Read these off the table that follows.
1) Read off the bottom entry of the column that holds the largest entry.
2) Read off the top-right entry.
3) Read off the second entry on the diagonal from the top-right corner.
4) Read off the last entry, reading row by row.
5) Read off the entry just right of -16.
6) Read off the 3rd-last entry, reading row by row.
7) Read off the third entry on the main diagonal.
[[-15   4  26   6 -13 -15  -1  -4 -15   2  18]
 [  8   5  -4  -6  -5 -21 -18   4 -10  -4 -26]
 [  0   5   0   4 -10 -34 -16  -1  -6 -15 -10]
 [-10   1  30  -5  -4  -4  -7   4 -24  11  15]]
1) 30
2) 18
3) -4
4) 15
5) -1
6) -24
7) 0

[[ -1   2  -2  -1   1  -1  -2  -2   0   2  -1  -2  -1   0   0]
 [-13 -11 -11  17 -21  -3  19  -7 -27 -17  14  -5  11 -28 -29]
 [ -7  -7   2 -18   1  -2 -18   2  12  -1 -13   0 -10  14  13]
 [ -2   0  -2   0  -1   0  -3  -2  -1   0   1  -2   1  -1  -1]
 [ -2  -2  -1   2  -3   3  -1  -1  -3  -3   3  -1   3  -3  -3]]
Read off the largest entry in the last column.
13
Read off the third entry, reading row by row.
-2
The 2nd entry on the diagonal from the top-right corner: -28
The entry in the bottom-left corner: -2
Read off the maximum.
19
The second entry, reading row by row: 2
The entry in the top-right corner is 0
The third entry on the main diagonal: 2
The 2nd entry from the end, reading row by row: -3
The entry in the top-left corner is -1
The 4th entry, reading row by row -> -1
Read off the entry just left of the centre entry.
-18
Read off the entry at the centre.
2
Read off the 2nd largest entry.
17
Read off the first entry in the row that holds the largest entry.
-13
The entry just right of the largest entry -> -7
The third smallest entry -> -27
Read off the entry directly above the largest entry.
-2
Read off the entry directly above -28.
0
Read off the smallest entry in the last column.
-29
Read off the entry in the bottom-right corner.
-3
The entry directly below 17 is -18
Read off the bottom entry of the column that holds the largest entry.
-1
The 2nd entry on the main diagonal: -11
The 5th entry, reading row by row -> 1
Read off the entry just left of the largest entry.
-3

a = [-12  15 -19  22 -10 -15 -12  22 -21   4  11 -11  -4 -26   6]
The 4th entry?
A: 22
The entry just left of the smallest entry?
A: -4
The third entry from the left: -19
The first entry: -12
The 4th entry from the end?
A: -11

data =
[[-2.8, 4.2, 2.4, 2.8, 7.4, 10.5, 10.3, -10.3],
 [193.2, 73.0, -103.8, 65.8, 158.8, -139.6, 36.2, 168.0],
 [-113.9, 144.6, 176.6, 14.7, -159.9, -97.4, -91.9, -27.7]]
Counting starts at 1.
Which number is the entry in row 2 and column 2?
A: 73.0
Which number is the top-right entry?
A: -10.3
The entry directly above the smallest entry -> 158.8
Which number is the entry directly below 65.8?
A: 14.7
Which number is the entry at row 1, column 2?
A: 4.2
The entry at row 3, column 1: -113.9
Which number is the entry at row 1, column 1?
A: -2.8
The entry directly above -103.8 -> 2.4
Which number is the bottom-right entry?
A: -27.7
The entry in row 3 and column 2 -> 144.6
The entry directly above 36.2: 10.3
Which number is the entry just left of 36.2?
A: -139.6
Which number is the entry at row 3, column 3?
A: 176.6
Which number is the entry directly above -91.9?
A: 36.2
The entry directly above -139.6 is 10.5
The smallest entry -> -159.9
The entry just right of 2.8 is 7.4
Which number is the entry just right of the smallest entry?
A: -97.4

Read these off the row that follows.
1) Report the entry just left of 3.
2) Report the entry just left of -2.
3) Report the entry just right of -19.
-16,-12,3,-19,-12,1,-2,-5,2,-6,16,-11,26
1) -12
2) 1
3) -12
